Each row below holds a small network's activations on one input, seen along a few directions.
Each table varies a few parts of the input and shows all the possible inputs, shuffled.
A made-up example of a description, with smaller parts first: one of 6 places along a line, together with either a single point or one of 11 places along a line or (one of 3 separate values, together with one of 8 places around a ring).
Shared parts are said once, and a part with two or three values counts as separate values.

Other details of the inputs vary at random and push rows far along two fixed directions, the same in every table; ignore that.

Table:
R1: [ 19   0 -35  -3 -13 -38  11 -31   0  -2 -11   7  48 -15]
R2: [ 21   4  -1  -2  17  -7  -6 -13  -2  -3 -21  -9  -6  14]
R3: [  4  11 -16  -1  10 -36  13  -9  -4  10   3  12  60   4]
R4: [-13 -10  21  15   1  49 -11  19   6 -12  -3  -6 -77  10]
R5: [-13   6   6   8   1   9  11  16   3   6  20  11  14   3]
R6: [-17   0  14  12   0  27   3  21   2   1  18   6 -20   4]
R7: [ 34  -5  -7   1  25   5 -27 -24   3 -21 -52 -22 -63  16]
R8: [ 15  -4 -10   7  -4 -24   7   1   5 -15  -8   0  23  -4]
R9: [  1   2   4  -4   4   1   3   4   9 -19  -9   4  -5 -18]
R10: [  5  -3   0   3  13   3   1   2   1   0 -10   1  -8  12]
R11: [ -5  -6   6  -5 -11 -15   8  -5   4 -16  10  11  28  -9]
R12: [-14   0  -2   4   0   0  -8  -6  -9   1   2   0 -21   3]
R13: [  9  -4   3   2   9  16 -23 -14  -3 -11 -23 -19 -62   9]
R14: [ -1  -9  13  -5 -21   8   0  16  13   8   1  -1  -4 -11]
R15: [  1  14 -10  -4   4 -21   7  -9  -6  17  15   1  50  -4]
R16: [-16  -1  15   5   0  25  12  23  -1  15  21   6   2   5]
R17: [ 14   5 -21   0  17 -29  -3 -19  -1  -3 -21   3  20   6]
R18: [ -1  -4   0 -19 -15 -25   9  -6  -3  -2  13  10  53 -11]
R19: [ 18  10 -24  -9  14 -43   1 -18  -3   3 -14   6  48   8]
R20: [-15 -10  20  12 -30  44  20  25   5   2  28   8 -12  -8]
R21: [ -2  -7  29   0 -23  24   3  20  11  12  11  -7 -14 -11]
R22: [-25   8  12   9  -6  17  18  26   1  15  39  14  27  -2]
R23: [ 20  -7  -3  -1 -16  11   2 -13   0  -3 -10  -9 -12  -7]
R24: [ 15   4 -18  -2  12 -20 -22 -35  -6 -11 -28 -15 -28   6]
R25: [ 21   4 -21  -8  18 -25  -7 -17   1  -4 -26  -2   8  12]
R26: [ -8   8 -19  -7  -1 -30  -6 -17 -12   6   6   3  19  -1]
R27: [  2   3 -19   6  10 -22 -18 -27  -2 -20 -22  -2 -31   6]
R28: [ 22 -10 -15   5  22   2 -25 -21   4 -23 -51 -12 -66  13]
R29: [ 21  15 -21  -7  16 -43   1 -26  -4   6  -9  -1  48   5]
R30: [ 10  -7  -3   0  11  18 -22  -5   1 -13 -30 -11 -60  11]
R31: [ 15   6 -23  -7  14 -28  -5 -16   0   0 -18   0  19   5]
R32: [-21   9  17   0  -9  17  12  17  -7  26  42   2  26  -4]
R33: [-21  -5  28   2  -8  51   3  38  -3  16  26   1 -31   5]
R34: [ -2   5   1 -18  -4  -8   9   8   2   1   5   6  32 -23]
R35: [ 16  -8 -17  -1  15  -2 -33 -26  -2 -24 -48 -16 -72  13]
R36: [ 17  -9  -5  -3  -8 -14   4   8   0  -5  -8  -6  17  -3]
R37: [ -5   5   0 -11  -1 -11  13   5   3   0   6   8  34 -24]
R38: [ 19  -6 -16  10  21   0 -28 -23   8 -33 -49 -10 -69  12]
R39: [-16 -12  21  -8 -18   6  15  12   0  -1  24  10  27 -10]
R40: [ 15   7 -21  -4  12 -26 -14 -30  -4  -3 -18 -10   1   0]
R41: [  4  13  -1 -16  -1 -22  12  -5  -1   5  11   2  52 -27]
R42: [ 16   0  -5   8  19  -6  -7  -9   6 -19 -29   0 -22  17]
R43: [-19 -14  32   1 -38  65  21  42  -1  18  38   4 -18  -7]
R44: [ -8   1  14  10   5  21   4  17   5  -2   6   6 -12   9]
R45: [-5  5 -5 -5  2  0  3  7 -2 12  9  3 19  2]
R46: [-11  -8  28   6  -1  48 -17  10  -8  -2   1 -17 -83  11]
R47: [-12  15  -2  -3  -5 -14  14   2  -8  26  37   6  60  -8]
R48: [ -2 -13  17   7 -15  14  16  29   0   4  14  -1  10  -5]
R49: [  0  -3  -6  -3   5   6 -11  -2  -2  -2  -9  -5 -26   4]
R50: [ -8  -6  26 -12 -19   7  12   7  -4   4  28   2  29 -10]
R51: [  1 -11   9   2 -16   3  -1   8  15   1  -9  -1 -12 -11]
R52: [-13 -14  50   9 -25  57  19  54  -2  16  40  -9 -13  -2]
R53: [-28   6  -1   3 -10  -6  10   5  -8  18  33  10  33  -5]
R54: [-11  17 -25   2  -1 -41   6 -18  -4   3  16  12  54  -7]
R55: [-23   4  11   4  -6  17  16  23  -3  21  32  10  27  -2]
R56: [ 0  6 -3 -6  4 -7  5  6 -3 12  7  7 29  4]
R57: [ -5  -7   1   5   5  17 -13  -3  -1  -8 -14  -7 -48   6]
R58: [ 17  -2 -15   2  -6 -34  -8 -18  19 -15 -28   1   4 -11]
R59: [-24  -4  39  13  -3  55  15  44   5   8  30   7 -27  13]
R60: [  7  -1 -16  -4   9  -7 -20 -18  -3 -10 -25  -9 -32   6]
R61: [  6   6 -26  -1  11 -32  -6 -24  -2  -1 -13   2  20  -1]
R62: [-36   0  22  12 -11  33   7  25  -2   7  37   7 -20   2]
R63: [11  7 -1 -2 11 -9  1 -7 -4  8  0 -3 16  5]
R64: [  5   4 -27  -1  11 -32  -7 -25  -2  -3 -14   1  13  -2]
Each input here is: one of 4 places along a line, together with either one of 5 separate values or one of 11 places along a line.
Question: Changing only the place on the line of 4 turns R48 into R36. The same change can be made to R39. Which row results?
Answer: R18
Question: Which other rows does R50 become when the choice among 5 separate values takes its other values? List them by row number.
Answer: R21, R23, R41, R52
Question: Start at R21 and move only the place on the line of 4, one step at a time. The first step leads to R14. Which rows follow, in order?
Answer: R51, R58
Question: Which other rows does R20 become when the choice among 5 separate values takes its other values? List them by row number.
Answer: R8, R9, R11, R58

Table:
R65: [ -8 -12  37  -4 -18  40  13  36   3   8  21   0  -6  -5]
R66: [  3  -9  16  12  17  40  -7  20   6  -8 -17  -7 -63  18]
R67: [-40   7  19   5 -12  26  18  28  -8  22  52  14  18  -2]
R68: [  4  12 -36   0   9 -49  -3 -33  -1  -6 -11   9  35  -2]
R69: [-16   7   6   3   4   5   8  10  -6   9  21   8  11   5]
R70: [ -6  23 -30  -8  14 -58   2 -30 -10  11  14  10  72  -3]
R71: [  8  -7  17 -14  -9  10   6  10   3   2   2  -3   9 -10]
R72: [-26   2  10   8 -12  14  20  23  -3  15  39  13  27  -3]
R73: [-14   6  -8   7  -7 -14   8   0  -1   5  18  12  29  -6]
R74: [-10  -7  23  -5 -23  17  14  21   0   8  24   0  17 -14]
R75: [-11  -5  14  -2 -23  12  13  14   2   6  21   5  14 -14]
R76: [ -8  -2   3   6  13  20 -19  -3  -2 -11 -14  -6 -59  11]
R77: [  2   5   6  -6 -11  -7  22  16   3  14  20   7  56 -12]
R78: [  9 -10 -10   4  -4   3 -15 -11   7 -22 -27  -5 -43  -1]
R79: [ -9   0  -4   1 -20 -11   9   1   4   4  15   7  28 -16]
R80: [ -9 -11  19  14   4  42  -8  14   2 -10  -5  -2 -64  13]
R81: [ -5   2  -8   2 -12 -14   9  -2   4   0  10   7  28 -10]
R82: [-18  11  20   0  11  23   6  23  -4  18  26   4   3  10]
R83: [ 33  -3 -33   0  18 -39 -18 -37   6 -28 -52  -5 -13   7]
R84: [-14   4   1  -6 -26 -12  15   5   1  12  27   9  46 -21]
R85: [ 40  -6 -27  -3  14 -36 -14 -32  11 -27 -55  -9 -10   4]
R86: [ -1  21 -30  -8  19 -56  -1 -28  -9   9   6   8  61   0]
R87: [ 23  -4 -20   6  20 -16 -15 -20   6 -21 -45  -3 -27  14]
R88: [ 37   6 -35  -7  22 -35 -27 -49 -12  -1 -41 -21 -16  15]
R89: [ 31   4 -23  -6  22 -18 -24 -34 -10   4 -37 -22 -23  19]
R90: [  0  -6  18   8  19  41  -9  19   3  -8 -17  -8 -63  19]
R91: [ 21  -2 -17 -16  -6 -31 -12 -31   3 -17 -28  -7   4 -19]
R92: [-19  10   1  -3 -14   8   3   1 -18  35  37  -4  17  -2]
R93: [ 36  -5 -32  -1  14 -39 -18 -34   6 -29 -51  -6 -12   4]
R94: [ 16   6 -19 -18  -8 -50   7 -26  -3  -1  -1   3  68 -22]
R95: [-26  15  13  -1   5   4  11  18  -7  24  39   9  35   5]
R96: [ 17 -18  31  -6   0  43  -6  19   8 -11 -23 -16 -56  -1]
R97: [  3  -2   0   5  21  13 -20  -7  -1 -14 -24  -8 -53  17]
R98: [-11  -4  20   3 -18  17  17  25   3  10  26   6  18  -6]
R99: [  3 -15  24  11   2  47  -4  23   9 -10 -12  -5 -63  13]
R100: [ 11 -15  16   8   3  33  -8  14   9 -16 -23  -8 -58  11]
R101: [  0   9 -33  -1  -6 -47   7 -24   2   0   4  13  55 -14]
R102: [-27  20 -13  -5   1 -27   4  -8 -10  19  33  11  45  -7]
R103: [ 44  -6 -16 -10  13 -27 -14 -25   8 -23 -53 -13  -9  -4]
R104: [-18  -6  36 -11 -26  28  22  33  -2  19  44   6  31 -17]
R105: [-12  -6  21  12   2  37   0  21   1  -1   8   2 -41  12]
R106: [ -5  -4  15 -12 -20   6   8   6   0   4  17   0  16 -20]
R107: [ -1  -6  13   6  17  31 -12  11   2 -11 -20  -8 -62  20]
R108: [-30   7   3   8 -11   6  10  12  -2  14  33  12  17  -5]
R109: [ 37   2 -35   3  28 -37 -15 -32   6 -24 -54  -4 -10  10]
R110: [-15  13 -12   1   9 -20   2  -7  -7   7  15   7  33   2]
R111: [ -2  21 -31  -8  18 -54   6 -21  -7  11   9  13  75   2]
R112: [ 14 -18  21   2  -5  31  -9  10   7 -17 -23 -13 -58   4]
R113: [ -3  16 -37  -4  13 -48 -11 -35  -5  -3  -9   6  30  -4]
R114: [  1  -3   8  -8 -16 -10  13   7   0   6  16   3  41 -16]
R115: [-22 -11  30  -3 -31  36  13  31   1  11  32   2  -5 -19]
R116: [ 14   6 -28  -6  -6 -52  10 -25   2  -2  -2   8  68 -13]
R117: [  8  -3   4  -1   5  26 -19 -10 -12   7 -11 -22 -52  18]
R118: [-23  -3  18   7 -15  24  18  28   0  11  34   7  12  -3]
R119: [-23   6  15  -1 -15  28   7  13 -17  37  44  -6   6   3]
R120: [-21   7  22   5   8  32   9  30  -3  17  28   6   2   9]
R121: [ 13   1 -20   5  12 -23  -7 -18   1 -12 -23   2   0   6]
R122: [ 11  -4  -4   8  19   6 -14  -6   4 -14 -30  -4 -43  17]
R123: [-30  10   2   3  -7   5   7   9  -6  12  31  11  14  -3]
R124: [ 13 -14   5   6  -5  15 -11  -4   9 -21 -26  -8 -51   0]
R125: [ 18  -9   8   3   1  13   2   9  10  -8 -18  -4 -18   1]
R126: [-12  -2  22   7  -5  31  17  35   5  12  24   7   6   2]
R127: [ 31 -10 -17  -5   4 -23 -14 -28   6 -26 -45 -13 -21  -3]
R128: [-14 -10  20   8 -15  30  10  26   2   3  20   3 -12  -1]
R129: [ 15   9 -35  -3  27 -42 -27 -46  -3 -18 -40  -8 -18   7]
R130: [ 5 -7 14 -4 -9  9 10 15  5  1  5  0  9 -3]
R131: [ -7 -10   6  13  -1  29 -14   5   4 -15 -18  -4 -68   6]
R132: [-12   7  18  -2  -2  32  11  24 -13  42  37  -7  14   9]
R133: [  9 -18  19  -2 -11  28 -11   5   6 -18 -20 -13 -57  -6]
R134: [13  1 -6  0  3 -9  7  4  6 -3 -9  3 19  0]
R135: [-23  -1  11   6 -17  16  15  21   1  11  32  10  15  -7]
R136: [  2  16 -32  -3  13 -49   0 -29  -7  -2  -3   9  48   0]
Question: Changing only one part turns R81 into R128. The same change can be made to R135. Which row results?
Answer: R118
Question: Changing only one part turns R80 into R108. The same change can be made to R116. Which row results?
Answer: R79
Question: What do these inputs look like to the network?
Answer: one of 6 places along a line, together with either a single point or one of 11 places along a line
Question: Which other rows agree with R99 in the place on the line of 6? List them by row number.
Answer: R65, R71, R85, R87, R89, R95, R100, R107, R111, R122, R130
Question: Which other rows does R105 become when the place on the line of 11 takes its other values? List them by row number.
Answer: R69, R83, R86, R93, R97, R98, R104, R112, R114, R121

Table:
R137: [  8  23 -31  -5  13 -53  10 -13 -11  10   9  13  73   4]
R138: [ -3  -2 -13 -10  -2 -24  -7 -19  -3 -13 -16   3   2  -8]
R139: [ 28  -4 -15   5  32  -4 -29 -19  10 -23 -41 -12 -51  22]
R140: [  8   2 -18 -13   3 -14   1 -17  -3   7  -9  -6   9  11]
R141: [ 37  -5  -8 -11  26   0 -32 -31  -1 -31 -56 -20 -68  14]
R142: [ -4  17 -27   0   2 -47   4 -24   4  -5   7  21  58  -2]
R143: [-24  -5  22  -1 -12  26   3  22  -1   3  26  -1  -9 -11]
R144: [-26  -4  19  13  -4  34   4  27  -1   5  18  13  -8   0]
R145: [ -2 -11  29  -8 -25  33  12  33  18   1  12  -2  -2 -17]
R146: [ 1  9 -2  7 -7  1  8 -1 -2 13  9 -1  3 -5]
R147: [-14   0  29  -1  -1  29   2  24  -5  11  24  -9 -10   1]
R148: [-18   0  26   0  -5  25  11  23  -2  13  22   0  -9  -8]
R149: [ 24 -10 -19   5   1  -6 -27 -33   4 -30 -42 -13 -66   6]
R150: [-21 -11  13   8 -18  33   7  15  -4  10  28   1  -9  -8]
R151: [  0   1  -4   3  -6 -13  -4  -2  -3  21   9  -2  22   4]
R152: [-22   1  17  10   7  32  14  28   0  13  13   8 -14   3]
R153: [ 27  -2 -19  -3  -4 -53  23 -12   2  -5 -13   7  78  -6]
Question: What do these inputs look like to the network?
Answer: either one of 2 separate values or (one of 3 separate values, together with one of 5 places along a line)
Question: Which other rows does R138 become when the place on the line of 5 takes its other values? List them by row number.
Answer: R141, R143, R147, R148
Question: List by row number the other inputs of the same sort as R153.
Answer: R145
